Each row below holds a small network's activations on one input, seen along a few directions.
In each table, some parts of the input vary, and every possible input appears once, in random order.
Descriptions start from the smaller parts, as in this example, which fits no table here: one of 5 places around a ring, together with either a single point or (one of 2 separate values, together with one of 4 places along a line) or one of 11 places along a line.
Shared parts are said once, and a part with two or three values counts as separate values.

Other details of the inputs shift rows strongly along three fixed directions, in all tables alike. That doesn't count.

Rows:
R1: [-23  -4   1 -15  33 -25 -15   2   4 -25 -18   2]
R2: [  9   0   4 -50  17  12  27  -5   5  11   4  13]
R3: [ 16  38  20 -25   5  -8  26  -4   4   8  13  25]
R4: [ 15 -10   7  65 -86  19  45 -39   1  54   0 -17]
R5: [ 14   1   2 -49  14  12  15   0   8  19  13  20]
R6: [-14   2  21 -35  13  -3  13  12  27  12   3  19]
R7: [ -5  16  39 -59   8 -13  42  11  35  33 -10  33]
R8: [  3  -6 -20  13   2  65 -16  23 -30  -2 -34 -37]
R9: [ -1 -26 -11 -25  21 -51 -11 -29   7 -13  26  13]
R10: [-10 -18 -22   0  28  -5 -33   1 -19 -33 -10 -20]
R11: [  7  22 -12  38   0   4 -28   0 -31 -23 -23 -20]
R12: [ -3  18  19  -5  -2  54 -14  59   6  22 -38  -9]
R13: [  0 -57 -25  40 -31 -44 -17 -48   0  10  24 -13]
R14: [ -5 -15  20  26 -56  32  26  10  17  58 -29 -15]
R15: [ 11  37  28 -38   3   4  46  12  31  19  39  41]
R16: [  6   3 -11  23  11 -62 -19 -23  -3 -30  29  12]
R17: [ 10  34   1   3  -9  65  13  27 -19  -7 -15 -10]
R18: [ 22  26   9 -26   4   1  24   3   1   2  29  31]
R19: [ -7 -23  -8 -25  25 -38   1 -28   2 -21   9   3]
R20: [ 19  15 -16   9  24 -23 -34   5 -25 -34  20  12]
R21: [ 18   1 -10   4   8 -55  -3 -30 -11 -24  30  20]
R22: [-18 -14   6 -19  25 -54  -6 -17  15 -15   2  15]
R23: [-19  -3 -12  32  16   0 -49  26 -26 -22 -57 -29]
R24: [ -4  -4   6 -46  15  10  22   0  13   5  11  10]
R25: [  0  20 -16  39   4   8 -31  19 -19 -30  -2 -15]
R26: [ -5  16 -20  45   2   0 -31   2 -22 -40 -15 -21]
R27: [-10 -40   3  33 -33 -26   1 -24  20  24   6  -5]
R28: [ 17 -36  -6  19 -57  25  26 -26   9  58  13  -6]
R29: [ 14  15 -18  54   6 -10 -54   8 -39 -26  -9 -21]
R30: [-22  12   2  13   1  79 -23  61  -8   3 -40 -30]
R31: [ 26   6  32  36 -91  52  74 -13  23  90  22   4]
R32: [ 12  45   5 -27  18  45  11  32 -14 -19  -3   9]
R33: [-12 -15  10 -42  21 -48  19 -28  27  -8  27  25]
R34: [ -6   8   1 -40  21  40   2  29   2  -1   0   0]
R35: [ 11 -22 -14 -24  24 -45  -6 -34  -6 -11  13  10]
R36: [ -1 -35   4  41 -37 -34  -7 -20  10  29 -17 -12]
R37: [-10  -8  10 -19  25 -65  -7 -13   9  -7 -17  16]
R38: [-16 -37  -4  37 -45  24  19 -18  10  23  -6 -27]
R39: [-10 -18   9 -40  19 -52  13 -26  29  -4  34  28]
R40: [-11 -14  -3  -2   5   4 -15   8   9  -4  11  -3]
R41: [ 12  32 -12  21  31 -13 -50  18 -36 -39  -8  -8]
R42: [  0  55  11 -23  20  44   8  44   1 -16  -1   9]
R43: [-21 -16 -15  18  12  11 -26   6 -11 -27 -20 -27]
R44: [  8   0 -12  -4  -4  67  -7  28 -18  15 -17 -20]
R45: [-14  17  21 -58  21  35  25  29  26   7   9  17]
R46: [ 19 -43 -22  79 -67 -47  12 -69 -14  11  22 -14]
R47: [  2  36  15 -24   4   2  32   3  16  -5  14  22]
R48: [-26 -13 -15  32  13   7 -43  17 -17 -27 -36 -30]
Description of these inputs: one of 6 places along a line, together with either one of 3 separate values or one of 5 places along a line.
The inputs of R17 and R32 match in every part but the place on the line of 6. If R23 is changed in the same way as R17 into R32, which row does it become?
Answer: R37
The inputs of R7 and R14 match in every part but the place on the line of 6. If R46 is changed in the same way as R7 into R14, which row does it become?
Answer: R21
Change only the choice among 3 separate values in R47. List by row number the other rows that result.
Answer: R4, R32
Which other rows agree with R20 in the place on the line of 6? List them by row number.
Answer: R12, R13, R15, R27, R28, R31, R40
Which other rows agree with R29 in the place on the line of 6? List them by row number.
Answer: R5, R6, R9, R16, R18, R36, R39
